Here are a small network's activations along a few directions, averaged over the inputs that share one value of a field.
Values that are neighbours, or in one group, have similar rows; names and order tell nothing.
(in the rows, 500 means zero)
Strong random noise was added to every row along 6 fixed directions; ignore it. To show where, here is one row again and again, with new noise each time:
[457 534 478 490 512 408 421 596 486 579 497 486 443 408 384 477 456 457
 426 442 568 396]
[505 455 384 508 529 566 515 478 484 330 440 475 592 696 532 741 526 628
 526 599 579 472]
[507 492 510 729 570 535 411 787 371 649 582 440 349 417 313 510 515 440
 447 460 630 181]
[455 408 382 524 538 558 364 394 594 518 422 505 444 566 521 590 363 576
 246 542 437 520]
[477 504 656 460 576 601 632 675 403 375 621 448 611 611 516 597 750 520
 833 447 666 494]
[396 578 528 283 498 336 452 446 587 554 462 540 493 361 470 384 442 435
 470 374 482 612]
[708 553 376 470 451 409 534 652 365 406 523 557 425 529 254 416 450 602
 510 706 709 242]
[381 497 719 366 570 527 501 575 542 572 614 482 501 425 519 387 615 425
 612 315 520 630]


Values of Lofik:
h8: [462 444 565 530 542 590 527 628 442 459 567 420 550 561 468 607 640 493
 619 442 600 423]
h6: [473 509 270 731 516 553 532 415 471 362 310 455 637 708 662 939 501 574
 533 576 452 426]
h5: [613 356 592 701 448 620 436 617 462 563 655 377 527 608 466 465 543 541
 406 603 565 406]
h1: [617 524 415 406 456 484 657 427 453 362 449 584 490 533 482 438 498 531
 584 603 470 512]
h2: [596 446 567 506 396 595 546 463 510 499 563 517 492 562 568 428 494 587
 403 592 447 644]
h7: [477 342 534 625 367 530 424 474 538 528 535 309 696 639 579 629 548 548
 318 582 522 604]
h3: [441 559 255 521 373 351 521 409 479 444 292 488 576 486 513 750 416 517
 335 548 484 523]
h4: [506 507 606 332 400 392 459 550 537 519 619 471 595 475 421 398 537 466
 519 429 609 552]
h9: [525 548 478 334 480 440 541 211 616 353 439 556 642 547 667 460 441 517
 637 558 379 688]
The values of Lofik form a 3 by 3 grid.
- Which values are neighbours of h4? Give them in the order they are listed. => h8, h6, h9
- Which values are neighbours of h3? Give them in the order they are listed. => h1, h2
Each value of Lofik is a pair of two hidden parts, and every pair occurs once (3 first parts, 3 second parts).
- Changing only the second part turns h2 into h3. h4 has the same second part as h2; what does that change turn h4 into? => h8

Values of Gifev:
m8: [177 332 486 308 432 497 296 447 672 581 441 344 605 539 545 740 417 527
 181 359 480 720]
m7: [702 478 264 492 392 353 355 516 461 173 486 364 678 749 313 657 382 717
 258 775 783 289]
m4: [523 521 403 547 334 435 435 359 567 505 450 490 610 532 578 634 424 575
 291 556 481 621]
m9: [466 642 305 634 486 233 322 592 515 593 447 476 574 500 455 753 300 407
 531 453 615 224]
m1: [604 488 452 230 337 192 376 659 507 463 563 408 647 510 128 366 520 480
 392 465 821 278]
m5: [417 477 414 340 414 431 538 121 650 357 309 492 675 540 714 553 447 524
 395 533 281 845]
m6: [296 513 431 363 504 317 603 561 449 497 381 440 652 462 451 732 642 379
 627 356 621 550]
m3: [812 815 189 339 251 184 762 256 411 218 242 700 524 462 532 347 241 655
 661 923 399 490]
m2: [700 365 471 149 450 664 643 392 514 231 524 666 486 766 426 384 562 857
 436 812 626 735]
The values of Gifev form 3 separate groups.
- Which other values are in the same group as m5? Give them in the order they are listed. => m4, m3
- Which other values are in the same group as m7? Give them in the order they are listed. => m9, m1
